Each row below is a small network's average activation on inputs in which a field has the value named, seen along a few directions.
Related values have similar rows: they may be neighbours, one step apart, or belong to one group.
In the rows, zero is written as 500.
Random noise pushes rows far along 2 fixed directions. That doesn't count. These rows show it; they differ only by the noise:
[525 527 425 570 634 638 632 547 463 442 517 679 575 476 431 523]
[540 485 557 578 564 672 631 547 638 421 452 663 534 574 421 501]
[548 380 531 612 452 727 629 702 677 421 390 799 474 461 389 451]
[515 516 285 580 644 634 632 624 316 462 548 763 584 326 424 519]


Values of ZOK:
pab: [488 479 555 493 288 501 532 454 597 583 460 264 671 525 668 599]
dipu: [665 688 553 448 596 523 599 259 475 720 499 258 712 511 684 593]
mirol: [321 143 582 626  97 586 343 871 901 378 172 948 246 363 331 305]
sen: [576 454 528 450 354 447 415 616 455 592 479 473 269 549 445 374]
rog: [473 420 307 589 516 600 624 698 402 509 487 785 514 296 395 527]
zag: [608 553 757 250 348 468 430 654 555 555 381 541 389 519 551 458]
nupi: [456 502 344 291 503 316 426 418 352 513 645 268 618 468 630 587]
tute: [416 113 611 777 137 581 541 869 761 521 320 780 449 344 532 479]
reti: [492 433 557 430 501 346 378 322 591 558 663  38 388 602 585 473]
sar: [544 477 715 471 448 573 436 553 730 310 362 652 346 624 462 354]
nason: [385 307 415 634 341 475 284 630 524 432 418 655 249 279 331 361]
fuvek: [546 506 297 518 437 470 445 616 242 553 534 621 367 262 416 408]
Each value of ZOK is a pair of two hidden parts, and every pair occurs once (6 first parts, 2 second parts).
sar and mirol share the first part; sar and dipu share the second. Which value has the first part of dipu and the second part of mirol? -> pab
nupi and zag share the first part; nupi and nason share the second. Which value has the first part of nason and the second part of zag? -> fuvek

Values of LUZ:
nazo: [515 477 568 681 647 629 665 348 726 469 525 445 561 744 485 528]
ket: [629 616 377 373 593 456 471 479 265 572 581 482 387 328 477 418]
pofu: [473 266 594 525 141 542 469 686 816 528 371 470 435 464 544 422]
dizek: [428 578 334 499 637 439 551 371 278 631 601 364 804 341 639 732]
tiga: [499 578 570 469 589 593 486 488 559 354 395 656 518 648 394 504]
teni: [554 264 495 386 214 530 460 839 570 610 431 589 385 356 533 434]
teped: [332 352 493 602 327 410 333 623 537 472 431 617 343 418 427 414]
kadef: [433 482 578 541 629 563 543 411 685 326 496 580 500 655 425 519]
dinik: [606 477 714 484 376 587 648 620 676 539 397 575 563 529 599 519]
dubip: [473 470 192 444 435 469 393 796 174 477 470 845 384 145 459 337]
guza: [498 422 539 576 397 398 393 425 527 458 543 343 375 504 469 473]
zud: [583 699 456 523 674 552 581 389 290 570 574 453 563 513 451 548]
Each value of LUZ is a pair of two hidden parts, and every pair occurs once (6 first parts, 2 second parts).
teped and dubip share the first part; teped and kadef share the second. Which value has the first part of kadef and the second part of dubip? -> tiga
pofu and teni share the first part; pofu and dizek share the second. Which value has the first part of dizek and the second part of teni? -> dinik
